These are the activations of a small neural network, seen along a few directions. Each row is one input.
Each table varies a few parts of the input and shows all the possible inputs, shuffled.
Descriptions start from the smaller parts, as in this example, which fits no table here: one of 5 places around a ring, together with either a single point or one of 9 places around a ring or (one of 3 separate values, together with one of 6 places along a line).
Shared parts are said once, and a part with two or three values counts as separate values.

Other details of the inputs vary at random and push rows far along three fixed directions, the same in every table; ignore that.

Table:
R1: [ 51 -34  32  35  35  27 -26 -19 -33  -4 -51 -40 -31]
R2: [  7  11 -54 -88 -41  33  20  19  46  50   8  11  15]
R3: [ -69  -48  -46   32    3  -79   66   17   40 -121  -19  -66  -68]
R4: [ 28  19  73  21  10  -1 -26  -4 -20 -44  20   6   3]
R5: [ 14 -30  -5  13 -13 -51  18  -7   2 -89  -7 -28 -44]
R6: [ -11  -55  -50   40  -28 -103   43    2  -22  -88  -56  -11  -49]
R7: [-15   5 -53 -23 -49 -61  36  13  24 -49  16  20   1]
R8: [-22  11 -17 -19 -59 -59  50  29  19 -55  -1  29   6]
R9: [ 11 -25  34  28  -8 -30  22 -24  -4 -99 -25 -43 -33]
R10: [-15  32 -40 -41 -48 -34  23   7  26  -2  40  44  28]
R11: [ 68 -36  52  -1  51  83 -35 -65  -2 -14 -11 -89 -46]
R12: [-67  76  95 106  40 -40 -20  45 -40 -28  19  59  35]
R13: [  78  -40   48    0   52   72  -35  -41    6  -22  -38 -108  -55]
R14: [ 35  24  69  20  12  -3 -14  17 -13 -47  -2   3   8]
R15: [-11  28  24  33 -29 -49  -4  36 -42 -13  -3  80  37]
R16: [ -7 -83  22  68   7 -53  21  20 -48 -40 -13 -65  -9]
R17: [ -9  27  13  23 -25 -54   2  40 -36 -12 -14  73  37]
R18: [  5 -39 -94 -62 -19  31  11 -44  15  76 -11  -7 -15]
R19: [   7  -37 -102  -99  -29   26   30  -40   52   35   12  -32  -29]
R20: [ 18  19  82  69   5 -18 -22   3 -56 -26 -13  40  17]
R21: [   6  -76  -12   25   72   66  -24  -44   13   30  -36 -105  -53]
R22: [ 21 -84 -88 -25 -13  10  28 -23   7   6 -63 -58 -69]
R23: [  -5  -72  -42  -23   49   49    9  -30   58   -7  -11 -118  -61]
R24: [-20  62 -34 -20 -44 -35   3  34  -9  59  20 105  78]
R25: [-16   6 -49 -28 -53 -18  27  31   1  40 -23  53  25]
R26: [-33  21 -44 -24 -56 -32  37  19  -9  30  -5  82  43]
R27: [ 55  -1  16 -27  35  97 -64 -48 -14 116  12  -6   7]
R28: [ 19 -33  66  91   8 -39  -4 -20 -51 -82 -54 -28 -36]
R29: [ 12  40  88 -15  12  43 -32  54 -15  78  90  21 101]
R30: [-52  54   0   5  45  53 -24  19   9  90  22  20  13]
R31: [ -47  -49  -87  -27   40   20   38  -17   67  -26  -16 -117 -106]
R32: [ 66   5  88  19  41  58 -47 -16 -15 -18   3 -36 -13]
R33: [-14  -4 -33 -21 -48 -64  38  32  12 -65   2  24  -9]
R34: [   5  -36 -111  -59  -27   23   12  -37   23   77  -10  -11  -16]
R35: [ 19  46  58  22  -2  11 -27  26 -33  37 -16  55  53]
R36: [ 58  59  63 -38  40 115 -76 -53   5  92  64   5  53]
R37: [-34  49 -21 -27 -52 -26  12  26 -19  52  21 114  72]
R38: [-54   6 -83 -55  11  52   8  16  44 121  11  10  18]
R39: [ -8  -1 -67 -38 -40 -14  11  11   2  56   0  51  16]
R40: [ 41 -22  62  53  33  18 -44 -31 -50 -11 -22 -17 -21]
R41: [-27   3  28  48  64  38 -29  -6  -6  28  -6 -32 -18]
R42: [  8  64 -11 -81 -27  25  -9  42  23  67  42  72  64]
R43: [-53  68 108  90  48 -37 -12  37 -10 -84  36  12   8]
R44: [-17  28  76  44  72  38 -32   1  12 -22  28 -44 -13]
R45: [ 47  18  56  24  30  10 -37 -20  -9 -37  13 -25   1]
R46: [-14  19  29  11  58  78 -45  -1   4  95  15  -3  31]
R47: [-23  18 -50 -51 -60 -54  40  21  27 -13  33  51  14]
R48: [-29 -28 -90   5 -56 -83  46   6  -2 -34 -26  26 -13]
R49: [-71 -20 -31  23  -7 -74  57  31  38 -94   0 -24 -25]
R50: [ -5  70  88  33 -28 -49   3  41 -24 -58  34  82  53]
R51: [ 59   0  27 -56  39 111 -51 -52  12  64  26 -39  -1]
R52: [  3  21  16  -4 -15  25  -8 -10 -19  49 -11  39  38]
R53: [  1 -21  23  79   1 -57   0 -42 -46 -76 -24  -7 -15]
R54: [   8  -35 -124 -109  -36    5   38   -3   61   34   -2  -26  -30]
Each input here is: one of 2 separate values, together with either a single point or one of 6 places along a line or (one of 4 places along a line, together with one of 5 places along a line).
Question: Changing only the choice among 2 separate values turns R7 into R48. The same change can be made to R51. Which row results?
Answer: R37
Question: Changing only the choice among 2 separate values turns R12 into R43. The same change can be made to R40. Which row results?
Answer: R4
Question: Which other rows does R11 become when the choice among 2 separate values takes its other values? List them by row number.
Answer: R26
Question: Start at R21 and move only the place on the line of 6, one step at a time. The first step leads to R46. Which rows follow, in order?
Answer: R38, R41, R12, R30
Question: Start at R7 and move only the place on the line of 5, one step at a time. The first step leads to R5. Which rows follow, in order?
Answer: R33, R32, R2

Table:
R55: [  21   -5   39   60  -18  -79    5  -13  -39 -106  -15   11  -16]
R56: [ 52   2  36 -24   9  55 -34 -27  -8  21   0  -7   5]
R57: [  9  -3 -38 -52 -52  -9  33  14  15  -2 -10  16   5]
R58: [ -30   14   59   57    7  -58   16   17   -6 -116    3   -3  -13]
R59: [ 58 -48  -7 -20  12  36 -17 -56   0 -12 -26 -57 -47]
R60: [ -20    9   33   65   11  -63    6   -1  -10 -104    7  -15  -25]
R61: [-53   5 -51  -4   1 -21  22  35  14  22  -4  18 -10]
R62: [ 53  25  92   2   8  23 -45  43 -32  37  47  26  79]
R63: [ -24   13   44   62   12  -65    6    3   -7 -104    8   -3  -19]
R64: [ 16 -38  -3 -20  39  51  -2 -30  35 -11 -11 -90 -58]
R65: [ -26   10   57   55    1  -54   25   25   -2 -116   -4  -20  -20]
R66: [-54   0 -64  -6  -3 -15  23  29  27  28  -9  13  -5]
R67: [ 38 -61 -24   8  25  42 -16 -51 -13  29 -54 -60 -36]
R68: [-59  -3 -35  -7 -17 -14  31  21  14  32  22  16  14]
R69: [ 51  59  68   9   6  25 -53 -11 -35  32  31  49  50]
R70: [ 56  10  21  -8   9  38 -43 -36 -17  26  10  -1   5]
R71: [ 53  52  85  -6   1  47 -38   9 -18  32  19  30  49]
R72: [ 26  46  64  23  19  33 -55  16 -53  67   7  62  41]
R73: [-56  17 -53  -9  -6 -10  19  28  27  41  -1  28  19]
R74: [-61   9 -50 -17 -12 -10  33  19  20  36   5  21  24]
R75: [  7  -8 -41 -50 -49 -19  33   7  16  -3 -10  21   3]
R76: [-16 -23  59  57  15 -69  18  58  -9 -99  21 -40   5]
R77: [ 22  36  77  27   7  39 -44  -6 -51  65  19  52  64]
R78: [ 27  49  66  27  20  34 -57  14 -49  68   7  65  47]
R79: [  19  -11   41   52  -17  -68    5  -12  -34 -103  -18   10  -17]
R80: [ 29 -29  22  10   7  41 -24 -30 -31  51  -4 -14   2]
R81: [ 24 -42 -24 -13  46  44 -14 -51  30  -8  -4 -95 -67]
R82: [-18 -11 -54 -22 -41 -20  30   2  -9  35 -21  36  25]
R83: [ 63 -54 -20 -20  18  40 -24 -64   2   0 -26 -67 -55]
R84: [-36  24 -39 -46 -20  -8  23  15  40   6  28  24  11]
R85: [-33  15 -36 -37 -14  -5  30  14  38  -7  22  17   3]
R86: [ 40 -64 -33  10  26  38 -21 -39 -11  26 -56 -59 -54]
R87: [-16   4 -54 -15 -37 -21  15  15  -3  44 -22  52  28]
R88: [-62  -4 -48 -13 -18 -14  36  18  17  30  12  14  15]
R89: [-30  19 -56 -32 -16 -22  24  10  32   1  23   6  -2]
R90: [ -7 -49 -26  16  51  43  -6 -35  17  17 -34 -82 -46]
R91: [ -7   3  15  15  55  48 -32   4  -7  47   0 -24 -21]
R92: [-36  24 -39 -40 -18 -11  20  15  38   6  29  25  10]
R93: [-32  16 -34 -43 -23  -8  41  35  47  -5  13  -5   1]
R94: [ 10  -8 -47 -47 -44 -14  29  -3  12  -4  -4  31   4]
Question: Changing only one part turns R91 into R72. The same change can be made to R61. Which row results?
Answer: R78
Question: Describe the family of inputs behind these rows.
Answer: one of 2 separate values, together with either a single point or one of 8 places along a line or one of 11 places along a line

Table:
R95: [-18  70  27  14 -36 -35 -10  33 -23  12  28  90  68]
R96: [ 40  13   1 -52  -6  41 -17 -14  16  31  18  -2  13]
R97: [ 23  -5  -8 -24  -2  42 -12  -6   5  54  -1  -2  -2]
R98: [-24  -5 -48 -29 -20  -5  28  24  29  21  -2   2 -11]
R99: [-35  24  38  51  -5 -58  22  18 -23 -59  12  30  11]
R100: [ 16  34  24 -15   3  35 -20  -6 -16  60  23  36  38]
R101: [ -2 -12  33  26  25   9 -17   2 -14 -20   3 -27  -9]
R102: [  0 -17  34  28  25  14 -11 -11  -2 -23 -11 -37 -17]
R103: [  7 -14  25  24  35  17 -23 -19  -1  -8   5 -27 -19]
R104: [  8  -6  27  20  37  13 -18 -16  -4 -12 -17 -37 -26]
R105: [ 32 -22  22  22  20  11 -11 -15 -15  -7 -16 -31  -9]
R106: [ -7 -51 -44  16 -18 -61  27 -14   0 -61 -30 -22 -41]
R107: [-15   3 -29 -26 -35 -10  16   6   8  22  -1  31  25]
R108: [-30  33  30  55  -8 -64   9  23 -19 -61   7  27  13]
R109: [ 10 -14  20  28  36  27 -16 -19  -3 -21 -14 -36 -27]
R110: [-11 -26 -69 -57 -27 -11  42  -1  47 -25   5 -29 -32]
R111: [ 24  -6  23   0  13  27 -26  -3 -20  21   1  -7   8]
R112: [ 17  20   2 -19   2  45 -21  -5  -4  49   7  30  23]
R113: [ -7 -16 -62 -42 -25 -10  22  -2  16  22 -22   4 -14]
R114: [-28  -4 -47 -19 -16 -26  36  23  23   4   3   5   8]
Question: Describe the family of inputs behind these rows.
Answer: one of 2 separate values, together with either a single point or one of 9 places around a ring
Question: Changing only the choice among 2 separate values turns R103 into R106. The same change can be made to R110. Which row results?
Answer: R96
Question: Which other rows does R106 become when the place on the ring of 9 takes its other values? List them by row number.
Answer: R95, R97, R100, R105, R107, R111, R112, R113

Table:
R115: [-46  41 -63 -42 -71 -26  36  43   8  70  19  99  56]
R116: [-17  34  61  55  25  -2 -23  11 -12 -15  16   7  27]
R117: [-44 -28 -26  39  -1 -64  33   6  11 -78 -23 -25 -19]
R118: [-20 -39 -28  45 -16 -74  32  -4 -14 -71 -43  -7 -17]
R119: [-19 -60 -67  -5   5   8  27 -19  30  -9 -24 -75 -57]
R120: [ 25   4  16  -7  34  49 -41 -18 -26  53 -15  -5  -9]
R121: [ 33 -13  20   6  30  61 -32 -28 -18  59 -12 -19 -19]
R122: [-44  45 -68 -67 -52 -44  20  44  25  45  85  76  61]
R123: [ 62 -10  46 -11  13  41 -25  -4 -17  37  -3 -37  18]
R124: [ 11 -58 -59  -7  12   2  13 -32  11   4 -41 -40 -27]
R125: [-53  58   3  -1 -27 -15  15  45  10  35  37  69  48]
R126: [  4  17  54  61   2 -19 -25   1 -38 -18  -9  22  29]
R127: [  1  16 -42 -92 -21  38  21  35  46  87  32  -7  41]
R128: [  3   4  32  11  43  58 -26 -11   3  39  11 -25 -16]
R129: [ -6  30 -46 -91 -27  39   5 -21  62  60  37  25  14]
R130: [  5  20  50  40  16  -7 -24   4 -43   0  -9  32   6]
R131: [ 41  29  13 -21  37  68 -30 -33  21   2   3 -41 -26]
R132: [ 33  36  81  29  -7 -11 -32 -35 -21 -35  10  38  16]
R133: [-21 -47 -46 -28 -66 -50  71   3  -3 -55 -22  10  -5]
R134: [-39 -13  -4  44  11 -62  29  10   7 -72 -14  -5  -3]
R135: [ 14  34  14  33 -27 -59  11  -2 -23 -90 -25  32  -8]
R136: [ 38 -79 -75 -42 -14   0  16   5  26 -16 -49 -55 -66]
R137: [  3   7  24  -1  51  54 -27 -10   2  41   5 -28 -22]
R138: [-42  17  14  31  11 -47  13  26 -13 -49  -5  15 -14]
R139: [ -4  21  90  18   5  16  -1   7 -18 -37  29  14  35]
R140: [ 10  19  64  63   7  -4 -25   0 -42  -4  -1  25  25]
R141: [ 33 -74 -75 -27  -7 -15   4 -40  -1  -8   4 -60 -50]
R142: [ 41 -10  18 -31  34  64 -37  16  27  25   8 -36 -18]
Question: Changing only one part turns R128 into R121. The same change can be made to R116. Which row results?
Answer: R126
Question: Describe the family of inputs behind these rows.
Answer: one of 2 separate values, together with either a single point or one of 5 places around a ring or one of 8 places along a line
